Here are a small network's activations along a few directions, averaged over the inputs that share one value of a field.
Related values have similar rows: they may be neighbours, one step apart, or belong to one group.
Strong random noise was added to every row along 9 fixed directions; ignore it. To show where, here is one row again and again, with new noise each time:
[ -52  -13   17 -123   28   77  -98 -107  -83  150 -284 -107    5  327
  -60 -102   -2 -369 -130  -16  -33   91   20   72  -62]
[-185 -153   32   -1   51  -82  280    6  183   48   74  239 -164  272
   52   77 -288   57  195   68 -212 -129  -24  -46  290]
[ 176  -55 -171 -221 -127   72  -17   28  133   23  150 -180 -234   80
  -13  110   51   47  -77  203   54  356   23   59  106]
[  13  -82  113  -81   -1   29 -236  100 -231   -3   46 -169  269  262
  -97  -99  183  -99   29  -54   49    0   28   98   99]
[-232   23  136 -112   69  293  407 -176 -181  282 -298  351  115  331
  -86 -137 -200 -145 -208   22 -226 -175   65   27   32]
[-203  189  108  283  186   99  118 -191   86   59  -73  118   88  -96
  160 -210   23  140   56  -32  -81 -208  -45   80 -205]
[  42  -63  150   53   82 -100  223   26 -118  123  508  113  217 -550
  321  -34  247  813  106 -147 -166 -111  -53 -110  -10]
[  23   84  -74 -124 -356  204  117  147  301 -183 -270  148 -168  303
 -154  -20 -221 -183    0  193  221  118   -2  128  305]
[-281   66  137  -71   37  319  390 -298  208  288 -482  300 -329   23
  -37  -35 -434  -91 -218 -186 -132  -36  -80 -231 -191]
[ -65  210  200  150   25  187 -218   21  -16 -169 -231    5  181  -36
  -93 -206   28  -98  -47 -136  211 -101  -46   65 -125]
[ -16   87  126  168  297 -108   88   24 -180  -89  252  247  247 -139
  153  -87   52  210   14   98 -174 -215   41  108   59]


Field Dubu:
p10: [  28 -103    5  -46  231  -88  -72   30 -259   40  140 -123  166   -7
  -16   33   69   31 -121  -55   -4  -92   64  -19 -116]
p6: [-166  -57   98  123  -19  184  213  -48 -127  164   53  213   98  -50
 -125   48  -52  136   60 -177  -82 -280   23 -183  -19]
p1: [  62   38 -302 -127 -142  120  352 -225   39  327 -156  151 -235   33
   40   85  -32 -161 -267  231  -89   81   98   48  -59]
p9: [ 181  117 -183  -23 -157  190  142 -178 -158  111  -42  -95  181  -47
  -54  -93  274   43 -197  225  130   47  101  187 -149]
p8: [  -8   36   21  121  189 -418   18   -8  -96  -25  -22  206  -45 -129
  291   45 -123 -209   -3  -55 -329  -64   66   33  -72]
p7: [-187 -107   34  121   34   75  205  110 -229   35  298   36  439  -42
  -33 -118  215  474  201   24  -28 -314   20   48   42]
p11: [ 159 -125   89 -214  126  -17  106  -20 -316  127  452  -33  166 -105
   94  119  154  392 -104   69 -187  108  109  -12   62]
p3: [  26  150  -33  233  -49 -208  -28  149  144 -369 -258  156  163 -193
   92 -163  -46   -7  106  -16  203 -220  -36  126  -40]
p12: [ 270  150 -352  205 -355 -442  203  143  161  -82  -35  235  109 -150
  436 -165  308  -73  270  283  -39  -83   27  229  228]
p5: [ 165  235 -192  -79  -35  161  188  -57   -8  -49  174  -23   47 -296
   -7   54  163  259 -173  348  -48  238   61  196  -95]
p2: [  97 -161  -85    1   51 -163  -33  150   72 -216  267  123 -231  -41
 -187  282 -221   28   79   98   13  -39  -18 -183  225]
p4: [-263  -49  269  -63  158  433 -184 -102 -265  217  169 -277   45   54
 -324  115   33   71  -70 -275  -52   24   -8 -248 -217]
Dubu is arranged as 3 separate groups.
List the group mates of p8, in the order listed.
Answer: p11, p5, p4
List the group mates of p6, in the order listed.
Answer: p1, p9, p12, p2

Field Matoz:
f6: [ 653 -205 -742 -208  -48 -847  169  177  274 -238  -33  315 -472  171
  536  133  -82 -456  -89  797  -51  305  193  374  463]
f1: [ 242  -51 -416 -410 -100 -198 -295 -151 -380  369 -530 -751  117 -165
  152 -169  577 -367 -480 -189   64  457   58  120 -796]
f12: [-180   18  -32 -264  -25  460  696  -52  417  100  146  355 -336  -96
  -10  131 -400  690 -175  277 -142   94  -50  -10  242]
f11: [-234 -132  265  354 -191 -371  119  286  248 -188  118  424   59 -185
   56   67 -211  158  621 -487 -150 -494 -186 -281  479]
f2: [ 614  243 -527 -175  653 -753  127  -84 -394 -284 -285  531 -296 -508
  256  139 -284 -802 -924  802 -262  227  210  168 -196]
f3: [   4 -124   93  -99 -132  298  423 -328   80  589  207   72 -593 -711
  129  293 -152  546 -264 -486 -259  289  -54 -603 -390]
f9: [ 270 -116  135  158 -278 -368  327  211 -740  157  906  197  908 -301
  380  -85  718  755  333   76 -261 -360  199  187  399]
f10: [-366  520   24  472  754  453  186 -603  125  134  390  -99 -144 -139
  259 -159   86  361 -120  530 -212  -44   62  260 -605]
f5: [-102  396  -59 -427 -142  531  818 -479  262  433 -935  571 -299  147
  -18  -99 -553 -362 -654  212 -245  279   41   92 -207]
f8: [ -23  279   43   95  -67 -110   12  231  519 -381 -208  400 -147 -416
  245  -15 -271  129  100   26   42   34 -123  147  198]
f7: [ 228  376  293  460  463  -45    3  409 -231 -838  776  694  309 -233
   78  -45  -49  404  136  426  -51 -351  167  180  451]
f4: [-102 -107 -181  -57 -594  353  675  -24  493  184   21  227 -201 -263
 -266  227 -252  648  178   -3  272 -157 -154 -323  180]
Matoz is arranged as 3 separate groups.
List the group mates of f10, in the order listed.
Answer: f12, f5, f8, f7
List the group mates of f9, in the order listed.
Answer: f11, f3
